These are the activations of a small neural network, seen along a few directions. Each row is one input.
In each table, some parts of the input vary, and every possible input appears once, in random order.
Descriptions start from the smaller parts, as in this example, which fits no table here: values(2) and (point or ring(11) or (line(4) and ring(5))).
Shared parts are said once, and a part with two or three values counts as separate values.
In the rows, zero is written as 128.

Other details of the inputs shift rows strongly along two fixed directions, in all tables alike. That doesn't count.

Rows:
R1: [118 128 131 117 109 135 127 117 142 115 128 128 115 121 120]
R2: [116 127 134 110 103 135 131 115 147 115 118 140 115 113 124]
R3: [116 132 143 106 115 130 131 125 135 113 134 127 102 133 110]
R4: [133 116 113 109 121 114 124 117 122 125 123 130 102 125 128]
R5: [127 123 134 121 123 126 126 122 147 137 147 138 108 125 124]
R6: [143 114 122 111 131 108 131 120 131 147 134 139 101 126 137]
R7: [145 133 131 157 116 155 165 123 120 130 104 113 187 126 165]
R8: [135 119 114 114 124 111 124 118 116 124 120 127 105 130 129]
R9: [118 127 127 115 110 129 126 122 139 120 127 139 114 113 127]
R10: [114 130 129 119 119 127 123 125 128 108 130 130 107 128 115]
R11: [145 136 132 162 122 153 169 128 108 127 103 111 187 132 167]
R12: [116 127 128 119 112 132 120 120 148 120 127 140 119 113 121]
R13: [ 94 140 109 177 212 112  42 175 130 124 168 133 149 147  60]
R14: [123 124 133 116 110 132 128 114 153 129 133 143 112 114 125]
R15: [122 133 152 106 114 134 134 125 140 130 131 129 111 127 119]
R16: [125 133 147 106 113 128 136 126 133 136 135 127 105 125 128]
R17: [139 115 113 118 134 107 122 123 126 139 125 143 109 122 133]
R18: [120 133 147 113 123 130 121 128 143 135 139 130 110 125 114]
R19: [113 130 134 117 116 131 127 122 132 105 126 130 110 129 113]
R20: [141 135 132 151 106 159 169 121 110 115  98  98 183 132 163]
R21: [137 119 120 102 124 113 126 124 122 134 131 125 101 129 126]
R22: [129 123 138 121 116 133 131 116 153 137 142 136 113 123 126]
R23: [118 131 141 109 113 135 129 124 142 117 133 125 112 128 112]
R24: [ 90 140 105 186 211 115  47 171 128 113 148 147 163 140  68]
R25: [142 135 126 150 110 152 163 125 105 120 106  99 174 131 164]
R26: [147 144 144 150 122 149 171 137  94 136 109  95 177 141 168]
R27: [139 121 121 105 124 111 129 123 118 132 129 124 102 132 129]
R28: [142 111 120 112 133 111 126 122 135 148 138 140 103 124 134]
R29: [138 124 126 111 139 111 123 131 120 149 130 129 106 130 131]
R30: [ 96 142 110 183 211 119  44 172 134 125 164 130 161 147  63]
R31: [131 113 111 103 117 110 120 117 130 129 120 144  97 115 129]
R32: [158 126 107 157 129 131 156 129  89 134  93 107 180 132 176]
R33: [121 127 129 124 125 125 126 126 135 123 133 142 115 122 123]
R34: [138 124 130 100 131 105 126 126 122 146 129 133  92 130 128]
R35: [150 132 138 157 119 155 168 124 121 137 114 107 182 135 165]
R36: [125 126 142 117 119 129 135 119 144 128 138 138 107 130 122]
R37: [119 136 152 109 122 129 133 130 131 127 132 129 107 133 116]
R38: [114 129 126 119 119 125 121 127 133 114 127 141 113 119 120]
R39: [149 132 125 159 118 150 164 128 112 135 111 111 184 126 172]
R40: [147 130  87 214 206 125 102 168  87 148 120 113 227 144 145]
R41: [119 131 138 107 114 127 130 127 130 116 136 126 101 131 115]
R42: [126 125 136 121 124 125 129 123 140 131 143 138 106 129 123]
Each input here is: ring(6) and (values(2) or ring(5)).
The inputs of R1 and R18 match in every part but the ring(6) part. If R4 is changed in the same way as R1 into R18, which row does it become?
> R29
Which other rows does R21 become when the values(2) part takes its other values? List them by row number.
> R27
List by row number the other rows that have the ring(6) part in common with R39.
> R7, R11, R14, R17, R33, R40
A walk changes only the ring(5) part. It starts at R5 and steps to R22. List the rest of the walk in order.
> R35, R36, R42

Rows:
R43: [119 130 150 125  86 160 158 108 155 112 122 132 136 115 138]
R44: [134 129 136 110  90 143 155 113 124 113 127 100 119 134 137]
R45: [122 139 153 109  89 148 158 118 129 113 109 117 127 123 138]
R46: [146 121 100 183 147 139 130 132 126 139 116 130 199 120 158]
R47: [146 117 122 100  98 122 155 109 119 135 100 132 114 114 160]
R48: [ 99 119  83 154 229  77  17 169 129 132 168 157 106 142  50]
R49: [129 150 129 174 148 148 139 149  90 112 110  93 192 151 139]
R50: [144 115 121 111  96 129 155 104 133 135 109 137 120 107 163]
R51: [166 121 154  96 126 113 163 124 124 183 142 121  98 139 158]
R52: [158 107 106 102 100 116 150 104 115 135 118 115 105 125 158]
R53: [144 122 103 186 152 141 132 134 118 138 112 128 198 124 160]
R54: [138 142  80 234 233 118  84 188  63 138 113 109 246 154 136]
R55: [130 134 145 106  95 143 160 120 121 112 120 104 121 134 136]
R56: [110 110 111  77 137  78  79 118 143 122 143 169  32 119  82]
R57: [ 79 138 140  98 144 108  70 143 149 104 154 159  66 126  56]
R58: [ 78 129 135 120 139 125  66 128 193 108 169 173  87 113  54]
R59: [143 143 184 101 114 141 168 130 131 161 152 105 107 149 138]
R60: [120 138 152 117  83 155 164 112 144 113 118 123 131 117 144]
What do these inputs look like to the network?
> values(2) and (point or line(8))
The inputs of R53 and R43 match in every part but the values(2) part. If R48 is changed in the same way as R53 into R43, which row does it become?
> R55
Which other rows does R59 become when the values(2) part takes its other values? List them by row number.
> R51
Which other rows does R49 become when the values(2) part takes its other values? List them by row number.
> R56

Rows:
R61: [142 130 119 172 128 159 140 129 133 136 120 104 202 125 155]
R62: [112 137 132 163 199 117  70 166 146 160 168 142 147 137  87]
R63: [158 113 100 123  88 132 176 104  94 113  81 112 147 118 185]
R64: [117 127 121 166 193 112  76 152 148 150 170 153 134 138  92]
R65: [ 99 115 131  86  84 121 123  96 170 100 121 182  63  92 111]
R66: [ 86 149 190  54  63 148 141 112 164  92 147 122  49 129  81]
R67: [124 152 166 139  83 177 191 122 114  94 114  88 165 144 150]
R68: [ 96 127 139  88  92 126 115 110 165 106 119 169  81  95 105]
R69: [162 122  98 161 153 117 144 139  73 137 108  98 169 148 165]
R70: [110 120  97 179 176 126  67 139 159 125 159 150 155 126  90]
R71: [134 114 128  54  99  96 127 109 125 134 129 132  38 122 119]
R72: [175 133 156 108 103 137 199 122  95 167 106  94 144 139 192]
R73: [166 127 130 149 149 123 162 138  94 162 122 111 159 148 170]
R74: [110 126  85 151 182 102  60 153 112 116 128 134 139 130  90]
What do these inputs look like to the network?
> values(2) and (point or ring(6))
The inputs of R64 and R62 match in every part but the values(2) part. If R73 is changed in the same way as R64 into R62, which row does it become?
> R72
Which other rows does R63 become when the values(2) part takes its other values? List them by row number.
> R74
